Each row below holds a small network's activations on one input, seen along a few directions.
Each table varies a few parts of the input and shows all the possible inputs, shuffled.
Descriptions start from the smaller parts, as in this example, which fits no table here: ring(5) and (point or (values(2) and line(4)) or ring(11)).
Shared parts are said once, and a part with two or three values counts as separate values.

Other details of the inputs shift rows strongly along three fixed directions, in all tables alike. That doesn't count.

Rows:
R1: [  2  42 -20 -39  -8   2 -10 -40 -36  26  30 -41  22  -5]
R2: [ -4  24  22 -20  22 -21  70   8  20 -29 -51 -31  44  30]
R3: [ 11  34   1 -15  -2 -10  21 -40 -25   9  -3 -21  53  15]
R4: [-12 -26  -5 -18   6  12 -48  -7  -9  31  26   5  -5 -18]
R5: [  5  65   9 -47  21  26   6 -40 -18 -14   7 -37  -6  -8]
R6: [  1 -43 -28  30 -23 -23 -30   5  -9  46  36  19   8  -4]
R7: [  1  -6  -7   6  -3  13 -36 -12   4   2   8  -4  -9  -8]
R8: [-20  41   5 -56  12  53 -30 -39 -55 -13   3 -12 -19 -32]
R9: [-16  38  29 -53  42  19  47  44 -15 -42 -40   3 -38   1]
R10: [ -5  40  -3 -56  11  38 -33 -12 -49  10  34  -5 -49 -28]
R11: [ -1 -55   7  43  -2 -49  31  28  89  -5 -27  -9  37  36]
R12: [  5 -53  -4  55 -37 -25 -18 -16   6  44  21  21  34  -2]
R13: [ 40  37 -32  27 -35 -25  16 -38  -5   7  18 -21  40  26]
R14: [  9 -30 -28  44 -27  -7 -46  -5   7  24  31   9 -10  -7]
R15: [-36 -66  14   7  14  -7   9  74  11   2 -23  32 -27  -8]
R16: [ 44  60  -9  21 -33 -15  33 -69 -10  -7   0 -30  70  35]
R17: [  3 -38   7  62  -9 -26  32  32  37  -7 -10  26  -5  14]
R18: [  8 -15 -23  11 -21  13 -49  -4 -12  26  36  13 -25 -16]
R19: [ 16 -27 -15  40 -34 -31 -23 -41  27  45  32 -11  48   8]
R20: [  2  55   6 -73  11  50 -46 -34 -57   0  29 -13 -29 -31]
R21: [-16 -37  37 -12  30  19  -2  53  32 -32 -34  32 -38  -8]
R22: [ 31  41 -32  28 -27 -27  17 -36  -6   0   8 -29  39  24]
R23: [-11 -38  13   8 -18  39 -63  -1 -48  32  44  47 -53 -36]
R24: [  3 -35 -20  54 -38   4 -45  -4 -28  28  29  31  -9 -14]
R25: [  2 -57  -4  43 -30  -6 -49 -28   1  48  36  23  27  -5]
R26: [ 36  -9 -11  69 -48 -37  15 -18  14   9  18  16  41  28]
R27: [-25 -12 -24 -22  -3  36 -65  -1 -40  16  35  14 -55 -44]
R28: [-18  27  18 -23  32   4  56  19  16 -60 -63 -12   4  13]
R29: [ 21  53 -13  -4  -2  -9  22 -38   2  -3  18 -35  12  10]
R30: [-36 -54  40 -23  30  47 -42  54   0  -7  -6  49 -83 -35]
R31: [-17 -41   4   8 -11  48 -84  -9 -38  26  29  31 -42 -41]
R32: [-26 -60   9  14  13 -15  11  62  16  10 -22  33 -15 -10]
R33: [ 18  55 -22 -23  -5 -24  22 -44  -4  18  11 -48  52  11]
R34: [ 20 -38  -3  73 -21 -43  44  34  58 -16 -30  22  26  39]
R35: [ 11 -15 -21  39 -29  -3 -27 -16 -20  33  50  14 -21 -14]
R36: [-14 -66   6  40   9 -37  27  62  41   2 -29  32   9  17]
R37: [-15  30   3 -50  34 -17  57  35   3 -25 -39 -32   5  14]
R38: [ 22  33  17   3  14 -27  57  -6  65 -36 -29 -29  28  44]
R39: [ -2 -24 -17  29 -22   2 -38 -24  16   8  20   3   0  -7]
R40: [-35 -40   6 -28  40  -8  15  80  18  -6 -34  18 -40 -17]
R41: [-13  36   2 -17  20  -6  58  19   4 -49 -50 -12   7  14]
R42: [ 26  41 -33  -1 -20 -29   4 -57  -8  32  32 -38  61  20]
R43: [ -7  55  12 -64  40  14  40  29 -18 -37 -24 -14 -38   2]
R44: [-18  36  35 -49  47  33  36  21 -18 -40 -37  -5 -35 -13]
R45: [ -6   9  27 -21  32 -19  55  11  46 -26 -55 -24  39  20]
R46: [ 18  38   8 -18 -12  19  -5 -36 -42  -4  14   0  10  -4]
R47: [-42 -69  33 -16  28  20 -20  55  18   0 -24  26 -36 -21]
R48: [ 23 -34  -6  59 -12 -54  44  45  70 -22 -21  17  14  39]
R49: [-25  31  -6 -48  38  10  32  37  -8 -46 -40 -11 -34  -7]
R50: [ 29 -10 -15  43 -34 -11 -22 -35  29  15  21  -5  29  17]
R51: [-20 -59  15  29  11  10 -15  51  17 -16 -28  38 -34  -9]
R52: [ 35  60 -18 -11 -17 -11   8 -44  -8  -2  24 -28  28  15]
R53: [  5  29  11 -30   3  38 -21 -29 -30  -5   1  -7  -4 -11]
R54: [ -8  46  21 -51  20  54 -20 -39 -52  -2  15 -12 -28 -31]
Each input here is: ring(6) and (values(3) or line(6)).
Question: The inputs of R13 and R50 match in every part but the ring(6) part. If R40 is changed in the same way as R13 into R50, which row does it become?
Answer: R19
Question: The inputs of R29 and R35 match in every part but the ring(6) part. If R52 is changed in the same way as R29 into R35, which row does it become?
Answer: R48
Question: List by row number the other rows that have the ring(6) part in common with R16.
Answer: R2, R3, R12, R23, R28, R44, R46, R51
Question: Which other rows does R32 become when the values(3) part takes its other values? List them by row number.
Answer: R15, R36
Question: Start at R7 and move only the ring(6) part, one step at a time. The first step leads to R31. Which rows follow, in order?
Answer: R51, R24, R22, R14

Rows:
R55: [ -1 -24 -14  25 -18 -30  14  18  18  -1  -1  10  10  11]
R56: [-17  16  14 -31  23  43  -7  22 -26 -33 -22   8 -51 -19]
R57: [-14  53   5 -71  32  25   4 -23 -38  -1 -18 -39  15 -15]
R58: [-17 -60  25  17  15  -3  -7  39  41   9  -2  27 -28  -7]
R59: [ 12  15  12  10  10 -27  46 -10  58 -19 -24 -29  33  29]
R60: [  1  11  -8   8  18 -36  49   5  46 -21 -44 -29  48  29]
R61: [ 14  70   2 -59  16  23  11 -13 -53  -7   5 -15 -10  -5]
R62: [ 11  20  -1  14  10 -30  47  -8  55 -25 -22 -27  28  30]
R63: [ 33  -1 -25  58 -59 -23 -20 -58 -20  56  71   2  29   6]
R64: [ 18 -20 -10  37 -52 -22 -25 -56  -6  46  47  -1  53  10]
R65: [ -7 -47  13  41  -5   5  -1  43  10  -9  -8  47 -38  -5]
R66: [-14 -28 -26   5 -21  22 -71 -12 -56  53  46  12 -19 -36]
R67: [-16 -52   5  24   9  -5  -7  50  38  -2  -5  20 -43  -5]
R68: [ 16 -25   3  27 -11  -9 -14  -2  35   5   3   7  12  10]
R69: [ 32  52 -22  25 -45  11 -23 -96 -38  10  39 -21  39   4]
R70: [-14 -27 -21  -3 -33  23 -71 -15 -52  42  53  17 -27 -31]
R71: [-25 -70  17  14  19  -8  -9  47  28  17 -18  26  -7  -8]
R72: [ 27  25  -3  15   2 -27  43   7  44 -30 -28 -22  28  39]
R73: [-19   6  27 -35  28  46 -14  10 -15 -29 -22   8 -39 -23]
R74: [ 18 -18 -21  39 -58 -17 -38 -65  -5  45  51  -6  50   6]
R75: [ 11  74  -6 -60  20  22  11  -9 -44 -21  -4 -20 -13  -7]
R76: [ -3 -57  20  17   8   1 -22  38  32   7  -3  35 -21  -3]
R77: [ 14 -20  -8  29  -6 -15  -7   6  38  -6  -3   9   6  13]
R78: [  8  14  -2  10  14 -43  70  19  26 -12 -38 -20  45  33]
R79: [ 25  66  -2  11  -4 -16  62 -25   6 -44 -29 -25  32  31]
R80: [-15 -47   1  25   9 -10   1  53  31  -3  -2  29 -43  -8]
R81: [-31   0   1 -52  22  25 -18  17 -19 -12  -8   2 -29 -22]
R82: [ -6  61   0 -68  10  15  19 -15 -61  -3   4 -21   1  -8]
R83: [-25   5 -10 -38  23  17 -11  25 -42   7  -5   3 -28 -29]
R84: [-17   7  33 -35  25  45 -13   6 -28 -18 -13  14 -35 -22]
Question: The inputs of R82 and R78 match in every part but one. If R81 is changed in the same way as R82 into R78, which row does it become?
Answer: R60
Question: What is each input in this table made of?
Answer: line(5) and line(6)
Question: Which other rows does R77 become when the line(6) part takes its other values? List them by row number.
Answer: R61, R68, R72, R75, R76
